A small network was shown many inputs. Here are its activations along a few directions, one row for each input.
Each table varies a few parts of the input and shows all the possible inputs, shuffled.
Descriptions start from the smaller parts, as in this example, which fits no table here: ring(8) and (point or line(11) or (values(3) and line(4))).
Shared parts are said once, and a part with two or three values counts as separate values.
(in the rows, 128 means zero)

Other details of the inputs shift rows strongly along two fixed directions, in all tables alike. That doesn't count.

Table:
R1: [177 120 156 120  79 149 165 168 139 123 162 134  59  99]
R2: [118 130 145 126 113 132 143 149 108 143 178 140 105 110]
R3: [117 146 114 132 169 126 109 108 127 113  69 113 190 135]
R4: [207 138 138 158 121 164 165  78 146 132 103 124  85  84]
R5: [ 89 139 103 120 156 107  91 120 137 132 112 125 165 154]
R6: [170 142 138 147 140 143 141  83 142 125 101 118 129 109]
R7: [114 147  90 128 171 117  92  98 136 130  80 130 168 140]
R8: [149 101 132 141  92 132 165 151 140 154 163 143  48 111]
R9: [150  99 131 140  91 133 165 152 139 153 163 146  49 110]
R10: [178 140 119 132 140 154 140 118 131 119  82 126 125 117]
R11: [163 148 130 147 135 151 150 109 110 149 127 139  92  85]
R12: [161 126 121 121 143 139 136  93 122 136  76 149 106 120]
R13: [119 109 143 123  92 134 150 163 134 123 159 121 111 124]
R14: [ 55 103 114  96 110  82  96 159 118 112 190 115 160 167]
R15: [ 94 129  92 117 151  97  91 109 118 114 119 112 171 147]
R16: [113 106 132 131 111 113 141 155 136 147 160 137  92 136]
R17: [119 109 111 122  98 116 129 134 125 128 169 116  93 125]
R18: [136 105 167 125  76 134 159 148 145 126 197 125  92 122]
R19: [107 127 139 147 105 146 136 144 113 140 174 134  98 126]
R20: [125 143 124 140 162 115 102  95 134 120  77 109 191 140]
R21: [136 107 157 114  76 142 157 185 135 127 184 121  77 134]
R22: [ 86 111 143 115 116  99 108 150 134 114 153 119 184 158]
R23: [ 48 104 138 109 126  79 107 178 131 136 181 129 153 179]
R24: [116  98 171 116  70 124 153 162 144 122 214 126 105 134]
R25: [134 148 115 120 171 130 105 118 126 109  71 118 187 148]
R26: [137 126 156 111 101 128 139 171 136 117 159 125 105 126]
R27: [108 154 105 150 175 139  97  94 104 123  89 138 184 134]
R28: [134 136 125 156 122 157 136 119 112 138 139 139 102 111]
R29: [182 147 116 176 128 180 153  89 115 147 104 139  71  82]
R30: [172 147 125 138 144 152 138 115 133 126  83 113 117 120]
R31: [ 72 124 114 110 131 101  96 148 137 131 150 128 154 161]
R32: [ 73 125 142 115 127 109 115 159 129 117 144 107 169 157]
R33: [118 111 113 123  99 115 129 133 125 129 168 114  92 126]
R34: [ 69 121 161  85 114  93 104 198 130 103 182 121 172 170]
R35: [134 109 156 122  92 129 149 138 141 118 177 131 122 126]
R36: [ 73 109 123 115 139  89 108 157 129 132 150 140 160 164]
R37: [129 136 117 135 159 115 103  97 133 113  77 121 201 137]
R38: [109 154 104 149 173 139  98  94 103 121  89 140 185 133]
R39: [147 139 130 135 127 143 147 124 106 141 142 148 108  93]
R40: [195 138 124 159 119 170 168 103 138 136  84 117  74  80]
R41: [220 145 130 139 122 165 161 115 138 122  86 136  76  77]
R42: [133 149 117 122 172 130 105 117 126 110  71 115 185 149]
R43: [215 151 135 144 126 164 158 113 139 127  86 126  71  81]
R44: [133 162 129 121 175 119 101 118 130 109  74 114 180 138]
R45: [190 130 128 138 130 157 157  85 128 151  79 139  55  99]
R46: [116 143  85 125 168 117  93  99 134 126  79 138 173 138]
R47: [ 62 114 155  92 112 102 109 196 128 112 184 111 167 185]
R48: [ 74 112 143  92 134 100 107 142 119 129 139 136 149 172]
R49: [119 135 117 110 174 117 103  91 117 126  64 141 166 150]
R50: [192 156 125 159 138 165 161  91 113 154 107 138  71  68]
R51: [102  87 139 118  82 108 150 183 135 143 199 148  82 139]
R52: [146 121 130 133 110 145 151 136 133 123 121 124 114 110]
R53: [107 156 107 151 175 139  97  94 104 124  89 135 182 134]
R54: [158 154 120 145 154 147 137  99 107 142 106 141 122  90]
R55: [120  94 155 102  82 128 152 157 126 142 174 146  63 137]
R56: [127 108 152 132  87 124 141 149 141 130 164 117 113 129]
R57: [126 140 121 138 161 116 101  96 134 117  77 113 195 139]
R58: [ 85 112 145 117 117 100 107 150 135 116 153 116 182 159]
R59: [156 132 126 126 147 139 134  90 124 141  77 138 100 122]
R60: [ 56 102 112  95 109  82  97 160 118 111 190 118 161 166]
R61: [117 161 113 132 185 123 104  98 100 129  92 139 188 119]
R62: [116 112 115 118  99 125 129 150 141 139 163 141  96 129]
R63: [142 126 134 137 114 144 149 135 134 127 121 117 110 112]
R64: [116 144  87 131 168 107  93  84 120 120  87 107 165 137]
R65: [175 136 133 144 137 145 142  85 141 119 102 127 136 106]
R66: [115 114 117 119 100 125 129 149 142 140 163 138  95 130]
Description of these inputs: line(6) and (values(2) or line(4) or line(5)).
The inputs of R28 and R19 match in every part but the line(6) part. If R21 is changed in the same way as R28 into R19, which row does it become? -> R30
The inputs of R8 and R36 match in every part but the line(6) part. If R17 is changed in the same way as R8 into R36, which row does it become? -> R14
Which other rows does R46 become when the line(4) part takes its other values? List them by row number. -> R12, R51, R60
Which other rows does R29 become when the values(2) part takes its other values? List them by row number. -> R11
Which other rows does R43 become when the line(5) part takes its other values? List them by row number. -> R4, R40, R47, R56
A walk changes only the line(6) part. It starts at R45 and steps to R59. List the rest of the walk in order. -> R48, R55, R49, R12

Table:
R67: [ 56 101 129  75 142  62  94 160 124 118 147 125 177 186]
R68: [ 13 143 150 114 176  85  78 156  85 136 181 159 223 178]
R69: [149 153 128 102 181 132 107  89 116 114  54 145 171 138]
R70: [ 41 101 115 101 137  70  86 158 152 137 146 137 175 192]
R71: [146 153 133 148 169 126 105 100 151  84  61  92 249 138]
R72: [112 125 135 129  84 126 143 160 102 137 247 139  84  97]
R73: [130 133  76 136 174 105  96  82 155 138  54 131 156 139]
R74: [ 30 105 122 121 136  92  87 144 118 132 160 126 177 197]
R75: [127 102 180  86  83 136 158 175 123 134 181 160  73 140]
R76: [ 83  99 152 142  80 141 156 153 108 163 203 157  75 120]
R77: [167 145 165 125 133 142 142 109 141 115  99 108 138 117]
R78: [127 109 210 109  79 138 169 175 142 133 183 127  89 138]
R79: [142 121 111 166 139 151 136  87 125 156  89 142  90 129]
R80: [ 49 125 135  53 138  72  67 162 115  80 166 115 226 190]
R81: [ 53 132 152 121 134 105 111 163  92 142 212 157 156 146]
R82: [130 176  97 151 193 128  99  74  93 131 104 140 179 101]
R83: [212 114 105 128 114 136 164  96 137 139  92 129  42  84]
R84: [140 112 183 102  57 126 156 172 147 105 207  94  97 122]
R85: [139 132 106 113 186 103 111  88 125 132  44 136 155 142]
R86: [150 169 102 143 174 160 121 142 117 128  53 127 133 118]
R87: [227 129 157 172  97 179 183 113 162 116 100 112 101  79]
R88: [ 36 104 130 117  89 104 115 160 106 132 227 128 144 145]
R89: [122 139  75 155 169 125  94  65 123 126  73 112 160 140]
R90: [158 147 150 156 165 143 126 102 151 103  57 112 214 132]
R91: [ 99 114 164 120  91 105 119 177 155  79 180  86 211 156]
R92: [ 98  87 129 137  69 129 143 154 129 145 204 127  63 144]
R93: [131 109 204 107  74 135 165 174 143 126 189 119  91 134]
R94: [190 120  82 171 102 161 151  75 134 139 116 113  46  87]
R95: [119 179  82 129 195 133  83 138 114 105  51 105 197 138]
R96: [171 131 115 176 117 175 166  78 111 164 113 152  58  69]
R97: [174 132 106 174 112 173 164  76 112 158 119 144  60  64]
R98: [ 93 103 122 133  62 130 146 147 113 138 229 126  81 105]
R99: [123 131  92 139 181 111 103  87 153 151  44 147 154 148]
R100: [128 173 107 140 194 151 108 141 114 129  40 133 162 137]
R101: [129 137  80 103 187  83  86  83 126 107  55 109 187 143]
R102: [160 170  82 138 155 153 113 142 121 110  75 102 134 105]
R103: [219 134 135 118 113 168 164 100 127 128  97 147  56  84]
R104: [193 155 120 170 134 169 161  89 102 158 136 158  62  56]
R105: [201 116  75 151 102 138 150  90 167 144 103 125  42  82]
R106: [137 111 190 104  63 129 159 173 146 112 201 102  95 126]
R107: [136 103 159  80  67 127 147 172 126 113 200 135  78 128]
R108: [133 134  68 134 170 102  93  80 156 131  59 123 158 135]
R109: [ 50 144 122 100 145 109  88 212 114 109 146 114 186 176]
R110: [200 112 128 132 128 144 174 102 133 159  77 154  39  97]
R111: [134  97 202 139  68 147 175 188 157 122 185 127 116 136]
The inputs of R88 and R76 match in every part but one. If R71 is changed in the same way as R88 into R76, which row does it become? -> R111
Describe the family of inputs behind these rows. -> line(5) and (point or line(8))
A walk changes only the line(5) part. It starts at R84 and steps to R106. List the rest of the walk in order. -> R77, R93, R78
Which other rows does R101 become when the line(8) part takes its other values? List them by row number. -> R72, R80, R84, R91, R94, R98, R105

Table:
R112: [164 156 121 144 144 148 134 106 122 122 112 118 133  95]
R113: [ 97 125 139 127 113 133 125 136 107 127 166 123 126 136]
R114: [110 124 125 113 120 121 123 173 127 128 145 130 116 146]
R115: [106 130 122 123 110 129 123 156 114 118 167 124 134 123]
R116: [ 98 106 118 125 108 113 123 143 145 137 151 126 118 146]
R117: [168 145 147 131 144 143 137 117 136 124  86 127 130 115]
R118: [142 143 112 156 154 139 133  92 111 145 106 139 121 101]
R119: [110 110 110 122 108 110 118 152 141 125 154 118 119 144]
R120: [ 87 156 107 127 201 105  79  76 102 124  86 144 220 147]
R121: [140 147 105 160 148 150 128 100 122 143 101 136 121 106]
R122: [171 137 114 132 135 130 133 101 145 117  97 110 126 110]
R123: [165 124 132 147 131 139 141  93 149 121  88 121 141 120]
R124: [122 129 149 101 120 121 131 168 131 116 150 122 129 138]
R125: [164 130  95 132 129 133 127 105 138 118  91 116 120 109]
R126: [154 136 126 122 154 134 131  98 120 141  90 155 114 119]
R127: [154 140 127 127 145 148 133 105 119 130  81 127 111 125]
R128: [152 151  97 158 146 148 125 110 118 132 105 127 119 103]
R129: [194  96 163 141  43 153 191 147 158 139 184 123  20  86]
R130: [104 105 132 114 104 116 124 131 132 123 152 114 118 150]
R131: [106 102 131 109 112 103 123 123 133 135 161 142 120 143]
R132: [115 123 130 102 114 123 125 172 124 118 144 128 123 138]
R133: [101 102 126 121 114 101 127 134 134 139 156 129 118 141]
R134: [148 140 113 138 151 144 131 117 132 143  79 139 112 121]
R135: [ 53 145 148 115 160  94  81 142 116 106 146 114 241 170]
R136: [110 122 159 138 109 137 138 144 124 123 167 128 152 133]
R137: [102 116 141 113 126 112 131 155 121 143 147 142 115 143]
R138: [117 115 168 117 114 130 140 160 135 120 144 133 140 147]
The inputs of R125 and R115 match in every part but one. If R130 is changed in the same way as R125 into R115, which row does it become? -> R113
Describe the family of inputs behind these rows. -> values(3) and (point or line(8))
Which other rows does R129 become when the values(3) part takes its other values? List them by row number. -> R117, R135
List by row number the other rows that have the values(3) part in common with R138. -> R114, R117, R124, R126, R127, R132, R134, R137
Which other rows does R124 become when the values(3) part takes its other values? List them by row number. -> R112, R122
